A small network was shown many inputs. Here are its activations along a few directions, one row for each input.
In each table, some parts of the input vary, and every possible input appears once, in random order.
A made-up example of a description, with smaller parts first: ring(8) and (point or ring(9) or (values(3) and line(4))).
Shared parts are said once, and a part with two or three values counts as separate values.
In the rows, zero is written as 128.

Other details of the inputs vary at random and push rows far along two fixed directions, the same in every table; ignore that.
To show where, the next rows are all for the same input, with only those details redrawn:
[106 109 102 121 145 141 137 133 146 144 139 121 142 117 134]
[137 128 134 120 112 125 115 142 118 126 129 119 127 124 123]
[121 121 119 121 130 133 128 129 133 133 132 123 132 121 129]
[156 133 147 119  91 117 100 170 102 121 129 110 123 124 115]
[148 130 141 120 101 120 106 158 110 123 129 114 125 124 118]
[111 116 111 122 140 137 135 125 141 138 134 124 136 119 133]

Table:
row 1: [122  91  98 137 133 139 128 176 121 146 144 106 139 124 139]
row 2: [158 138 142 116  87 112 100 176 104 123 128 114 123 124 115]
row 3: [142 155 141 120 119 120 117 145 121 128 128 130 120 134 122]
row 4: [124 143 127 132 162 142 137 138 137 144 143 129 134 140 116]
row 5: [150 126 172 129 104 120 113 138 107 111 121 118 120 135 121]
row 6: [151 157 149 136 129 120 124 123 125 124 132 146 121 138 114]
row 7: [118 106 137 134 138 134 138 118 141 130 131 128 137 121 139]
row 8: [143 122 149 122  99 120 120 149 118 120 131 119 126 115 133]
row 9: [135 132 143 149 143 117 139  39 114 108  98 161 104 149 140]
row 10: [145 161 120 157 163 120 137  60 114 129 109 162 103 159 119]
row 11: [102 116  83 126 136 146 139 145 128 147 134 105 140 128 129]
row 12: [121 130 134 140 122 127 143  81 119 113 112 137 121 138 136]
row 13: [143 169 142 128 132 119 126 121 131 124 127 154 114 144 121]
row 14: [121 118 132 131 129 122 141 108 147 124 127 144 132 124 141]
row 15: [108 114 113 122 150 144 136 126 138 144 134 117 137 118 134]
row 16: [121 121 119 121 130 133 128 129 133 133 132 123 132 121 129]
row 17: [133 135 132 144 135 106 134  39 122  99  90 169 106 140 132]
row 18: [112 100 115 125 129 129 129 151 152 126 133 127 145 114 133]
row 19: [116 105 130 126 129 136 138 124 139 129 137 122 136 113 141]
row 20: [110 126 118 119 125 119 135 108 156 111 118 153 127 126 139]
row 21: [131 154 124 134 129 132 131 111 110 130 119 120 121 140 120]
row 22: [124 138 132 124 151 140 130 137 128 141 135 115 133 131 119]
row 23: [134 150 121 133 143 124 135 140 144 141 142 147 132 132 121]
row 24: [108 106  92 132 112 126 133 158 137 126 131 121 144 123 126]
row 25: [172 157 158 123  88 107  96 184 100 123 132 118 122 128 108]
row 26: [108 113 121 119 132 137 140 134 145 134 137 126 133 117 147]
row 27: [151 144 153 128 121 126 112 154 109 131 132 113 126 127 115]
row 28: [107 101 127 127 143 145 144 123 141 138 139 116 139 109 145]
row 29: [105 124 103 114 140 137 134 136 144 141 133 127 132 125 137]
row 30: [102 103 128 123 147 149 143 123 140 136 137 112 137 117 141]
row 31: [161 159 142 143 131 116 114 100  93 123 106 135 104 150 117]
row 32: [117 129 117 129 149 137 138 132 145 143 141 127 140 122 127]
row 33: [117 115 124 126 123 120 132 109 153 111 121 147 133 120 134]
row 34: [110 113 115 131 124 142 143 126 122 130 131 111 133 124 140]
row 35: [151 124 163 133  98 113 115 130 118 108 123 133 122 129 127]
row 36: [120 126 111 136 163 143 138 161 147 156 155 125 146 128 121]
row 37: [113 122 122 117 145 142 130 129 129 138 130 112 131 127 126]
row 38: [127 131 150 122 119 120 123 101 131 102 108 138 119 131 125]
row 39: [115 115 124 125 127 127 135 138 147 129 134 136 133 127 143]
row 40: [136 168 125 147 135 127 138  83 112 123 115 141 112 153 113]
row 41: [120 127 126 123 119 113 133 100 152 107 115 155 127 121 136]
row 42: [125 117  95 134 145 134 126 129 117 143 123 120 126 137 129]
The inputs of row 7 and row 36 match in every part but one. If row 9 is changed in the same way as row 7 into row 36, which row does it become?
Answer: row 10
The inputs of row 12 and row 21 match in every part but one. If row 5 is changed in the same way as row 12 into row 21, which row does it become?
Answer: row 22
What is each input in this table made of?
Answer: line(6) and (values(2) or line(5))
List by row number the other rows that have the line(6) part in common with row 24.
Answer: row 17, row 18, row 20, row 33, row 38, row 41
Which other rows does row 40 become when the values(2) part takes its other values? List them by row number.
Answer: row 10
